Each row below holds a small network's activations on one input, seen along a few directions.
Each table varies a few parts of the input and shows all the possible inputs, shuffled.
A made-up example of a description, with smaller parts first: one of 6 places along a line, together with either a single point or one of 11 places around a ring or (one of 3 separate values, together with one of 5 places around a ring).
Shared parts are said once, and a part with two or three values counts as separate values.
In the rows, zero is written as 128.

Other details of the inputs vary at random and push rows far along two fixed directions, the same in every table; ignore that.

Table:
r1: [118 151 123  93 108 110 168 143 118 136  98 126]
r2: [149  94 129 181 152 148  64  84 133 104 152 116]
r3: [128 150 122  61 114 104 206 148 107 179 117 124]
r4: [107 186 151 110 116 118  80 159 121 114 104 163]
r5: [ 80 174 156 119 120 111 111 113 132  88 100 142]
r6: [159  84 100 147 143 160 146 118 137 159 167 119]
r7: [153  85 114 149 142 159 129 108 127 151 169 123]
r8: [183  85  96 119 139 149 180 130 124 186 164 108]
r9: [156 128 114  71 113 114 252 172 117 211 141 125]
r10: [ 79 178 148 138 119 117 110 117 142  80  84 132]
r11: [100 152 125 101 106 117 163 142 127 127 101 138]
r12: [163 116 106 158 131 156  59 156 118 130 172 126]
r13: [131  87 134 183 138 143  52 104 148  78 138 123]
r14: [155  75 114 163 144 150 116 126 138 142 155 108]
r15: [ 87 182 172 142 118  96  95 110 137  78  98 145]
r16: [112 145 137  93 120  99 171 152 119 138 109 139]
r17: [ 83 173 170 132 122  95  91 116 134  77  98 141]
r18: [114 170 135 105 109 110 157 136 126 123  87 124]
r19: [168  70  97 125 149 149 136 123 119 158 157 113]
r20: [135  76 117 170 157 157  74 103 136 100 151 125]
Each input here is: either one of 2 separate values or (one of 3 separate values, together with one of 6 places around a ring).
Change only the choice among 3 separate values in r16. List by row number the other rows that result.
> r19, r20
Change only the place on the ring of 6 in r2. List by row number the other rows that result.
> r1, r3, r8, r18, r19

Table:
r21: [144 132 104  80 112 116 204 181 119 188 124 123]
r22: [154 106 102 112 126 145 144 142 120 157 143 133]
r23: [154 109 107 105 135 146 159 143 114 184 158 123]
r24: [156 107 102 123 129 144 135 141 120 156 141 111]
r25: [158  81 106 183 144 161  66 114 133 121 157 109]
r26: [112 172 138  85 117 113 156 148 120 144 102 149]
r27: [145  92 125 158 148 154  86 128 137 129 160 126]
r28: [158  74 114 187 144 168  61 114 137 112 171 120]
r29: [104 165 143 128 119 106 165 108 143  99  83 117]
r30: [162 101 113 106 131 137 152 139 111 179 166 121]
r31: [134 102 137 163 152 144 129  85 145 115 141 115]
r32: [141 125 117  99 132 130 165 157 114 169 137 134]
r33: [ 83 147 139 109 115 106 158 112 135 100  90 132]
r34: [135  39 126 196 168 170  57  69 149  95 162 107]
r35: [111 166 148 106 123 101 126 141 116 114 110 144]
r36: [ 92 198 151 114 108 100 104 135 131  79  67 142]
r37: [ 78 202 150 124 103 101 103 129 129  81  86 150]
r38: [ 87 187 163 163 115 109  57 122 143  48  79 137]
r39: [ 77 204 170 124 110 100 106 135 133  87  86 151]
r40: [ 75 208 178 114 114  75 156  96 138  77  72 139]
r41: [155  78 116 182 156 168  60 105 133 131 175 119]
r42: [137  99 125 165 142 146 127  85 146 103 139 114]
r43: [125 107 105  83 115 118 223 140 123 177 111 108]
r44: [150  55 115 122 142 139 168 108 122 168 159 108]
r45: [140 145  97  53 102 120 229 173 103 204 132 131]
r46: [ 82 179 160 156 118 112  53 121 145  42  93 148]
r47: [111 158 152 120 121 102 113 138 130 111 118 143]
r48: [144 144 114  61 105 105 224 167 101 215 140 134]
r49: [157  88 128 159 138 145  93 122 128 138 171 124]
r50: [150 107 101 108 130 138 159 155 115 159 146 131]
r51: [165  68 104 177 154 160  65 121 136 112 156 112]
r52: [120 151 148 128 126 115  91 120 125 102 118 142]
What do these inputs look like to the network?
> one of 4 places along a line, together with either one of 2 separate values or one of 6 places around a ring
Changing only the place on the line of 4 turns r48 into r41. The same change can be made to r47. Which row results?
> r27
Change only the choice among 2 separate values in r29. List by row number the other rows that result.
> r43

Table:
r53: [151  96 115 128 140 149 131 152 122 161 161 129]
r54: [102 144 143 105 127 111 145 115 121 127 110 130]
r55: [111 148 124 109 117 122 113 131 123 108 101 133]
r56: [150  83 109 133 137 149 164 129 130 153 149 122]
r57: [109 139 132 111 128 109 154 127 127 110 100 132]
r58: [140  70 124 206 141 167  41 102 153  85 151 109]
r59: [165 108 114 134 140 143 132 146 122 166 158 124]
r60: [167  98 109 134 143 144 159 121 136 150 150 109]
r61: [151  84 119 118 136 131 135 127 118 161 165 125]
r62: [116 153 140 188 135 141  17  92 144  45 110 131]
r63: [109 153 147 112 116 111 139 134 121 127 129 145]
r64: [101 152 144 114 124 120 148 119 129 129 117 136]
r65: [106 142 130 115 111 110 142 141 126 117 100 119]
r66: [165 104 123 132 132 134 137 124 125 166 168 128]
r67: [112 159 124 111 113 127 130 143 125 117 105 139]
r68: [120 160 129 132 112 112 142 138 132 121 101 123]
r69: [114 163 143 119 125 114 148 113 129 133 114 131]
r70: [112 149 137 103 128 110 127 150 120 127 111 139]
What do these inputs look like to the network?
> one of 3 separate values, together with one of 6 places around a ring
Changing only the choice among 3 separate values turns r57 into r56. The same change can be made to r55. Which row results?
> r67
